Each row below holds a small network's activations on one input, seen along a few directions.
In each table, some parts of the input vary, and every possible input appears once, in random order.
Descriptions start from the smaller parts, as in this example, which fits no table here: ring(8) and (point or ring(11) or (values(3) and line(6))).
Shared parts are said once, and a part with two or three values counts as separate values.
(in the rows, 128 means zero)

Other details of the inputs vary at random and push rows far along two fixed directions, the same in every table; ignore that.

A family of inputs:
x1: [ 97  90 195  94 178 119 116 180 125  96 128]
x2: [127 178 106 150  65 103 156  87 124 155 130]
x3: [130 100  68 135 115 167  44  85 147  96 128]
x4: [172 185 107 131 114 124 151 125 134 177 127]
x5: [128  83  67 155  95 131  80  66 123  70 123]
x6: [117  84 155 130 175 102 168 153 118  82 151]
x7: [164 175  96 144 119 150 174 102 132 192 127]
x8: [ 94 102 207 121 199  98 115 166 128  87 149]
x9: [133  75 203  91 184 149 125 187 139  91 152]
x10: [108  91 172  84 219 140 125 178 121  79 149]
x11: [115 107  46 119 138 169  60  84 131  89 112]
x12: [128 168 132 143  91 102 203 137 118 173 125]
x13: [124 108  52 130 128 148  45  86 138  89 122]
x14: [117  93 160 127 176  99 165 153 118  85 162]
x15: [119 192 140 121 138 122 182 148 120 204 130]
x16: [121  73 180 105 224 143 139 190 114  91 145]
x17: [ 93  93 182 149 156  96 150 141 114  82 147]
x18: [151 146  78 137  81 119 176 112 121 160 122]
x19: [124 172 133 138  96  96 201 130 119 168 125]
x20: [ 96  97  82 140 113 175  54  81 135 112  99]
x21: [153 166 100 140  76 107 154  82 125 142 146]
x22: [ 87  95 196 134 207 104 123 176 121 106 149]
x23: [123  78  98 130  83 171  49 104 138 108  81]
x24: [114  81  78 180 117 167  70  75 118 114  92]
x25: [129 175 139 112 124 129 174 155 117 203 110]
x26: [158 170 101  97 102 169 143 122 141 179 120]
x27: [126  87  94 174  60 135  75  74 109  73 116]
x28: [107  87  83 169  82 125  76  64 122  74 109]
x29: [140 180 134 136  84 132 132 116 149 186 122]
x30: [157 187  92 131 123 130 143 127 131 184 137]
x31: [108 204 136  98 137 119 169 135 124 189 136]
x32: [120 102 192 108 215 108 122 167 132  74 166]
x33: [162 148 112 142  67 115 148  95 113 134 147]
x34: [105  98  82 149 104 155  40  84 142 109 109]
x35: [ 95  78 207 105 189 145 118 172 128 106 135]
x36: [126 162 132 136  92 109 203 139 122 174 122]
x37: [147 187 100 104 114 163 151 110 144 182 140]
x38: [ 98 104  68 141 116 135  40  84 133 100 104]
x39: [134  83  86 158  90 137  49 109 128  99  74]
x40: [103  91 212 141 201 103 128 176 122  98 142]
x41: [148 174 118 129 103  97 195 122 124 161 150]
x42: [146 190 126 110 155 134 190 153 126 190 147]
x43: [133 185 146 148  81  96 182 106 122 158 146]
x44: [173 153 104 109  97 146 150 141 130 178 105]
x45: [113  85 217 124 160 120 113 175 144  93 133]
x46: [179 179 147 116 122 109 173 167 133 176 127]
x47: [131  95 186 102 191 109 119 179 135  76 146]
x48: [175 177 160 105 105 127 156 157 152 165 139]
x49: [ 83  94 184  96 199 127 116 171 116  95 130]
x50: [105  98 199 115 173 100 114 176 132  86 129]
x51: [103  87  69 167  86 127  86  79 118  85  98]
x52: [132  62  48 149  98 147 103  94 125  86 106]
x53: [146  94  80 145 104 168  47  85 146  89 117]
x54: [149 169  93 132  81 106 156  86 126 146 144]
x55: [143 165 154 112 106 120 171 165 125 198 109]
x56: [158 182 132  77 119 128 165 157 135 173 131]
Description of these inputs: values(2) and (point or line(9) or (values(3) and ring(6))).
Q: Changing only the values(2) part turns x51 into x14. The same change can be made to x45. Which row results?
A: x48
Q: Changing only the values(2) part turns x28 into x5. The same change can be made to x27. Which row results?
A: x33

A family of inputs:
x57: [149 221  87 126  79 115 211 109 120 217 135]
x58: [174 217  90 112  86 124 197 134 130 224 118]
x59: [ 96  53 183 135 200 119 130 163 109  72 143]
x60: [150 236 103  71 105 167 149 141 151 252 114]
x61: [ 78  68 198 151 188 109 105 148 118  70 148]
x62: [116  92 176 128 184 116 130 137 130  64 171]
x63: [145  76  16 157  73 167  53  50 126  73 104]
x64: [163 226  76 109  91 124 205 126 129 215 137]
x65: [154 226 111 107  62 100 183 130 136 217 111]
x66: [123  88  15 153 100 161  36  49 133  76  98]
x67: [107  67  49 173  67 165  39  67 125  93  65]
x68: [140  62  49 159  55 167  37  68 136  82  76]
x69: [ 92  66 188 131 202 113  95 161 134  67 148]
x70: [111 118 240 102 205 106 190 212 133 128 153]
x71: [106  74 195 137 173 109 104 155 133  64 162]
x72: [140 225 122 129  50  99 187 115 121 220 113]
x73: [142 149 229  77 219 139 145 213 136 147 155]
x74: [ 90  83 176 139 197 115 126 130 115  67 157]
x75: [157  68  27 154  69 158  50  65 128  89  90]
x76: [126 143 232 109 155  86 186 186 121 122 163]
Q: What do these inputs look like to the network?
A: values(2) or (values(3) and ring(6))
Q: Which of the alternatives is x64?
A: values(3) and ring(6)
Q: Change only the ring(6) part in x75. List by row number the other rows that result.
A: x62, x63, x68, x71, x76
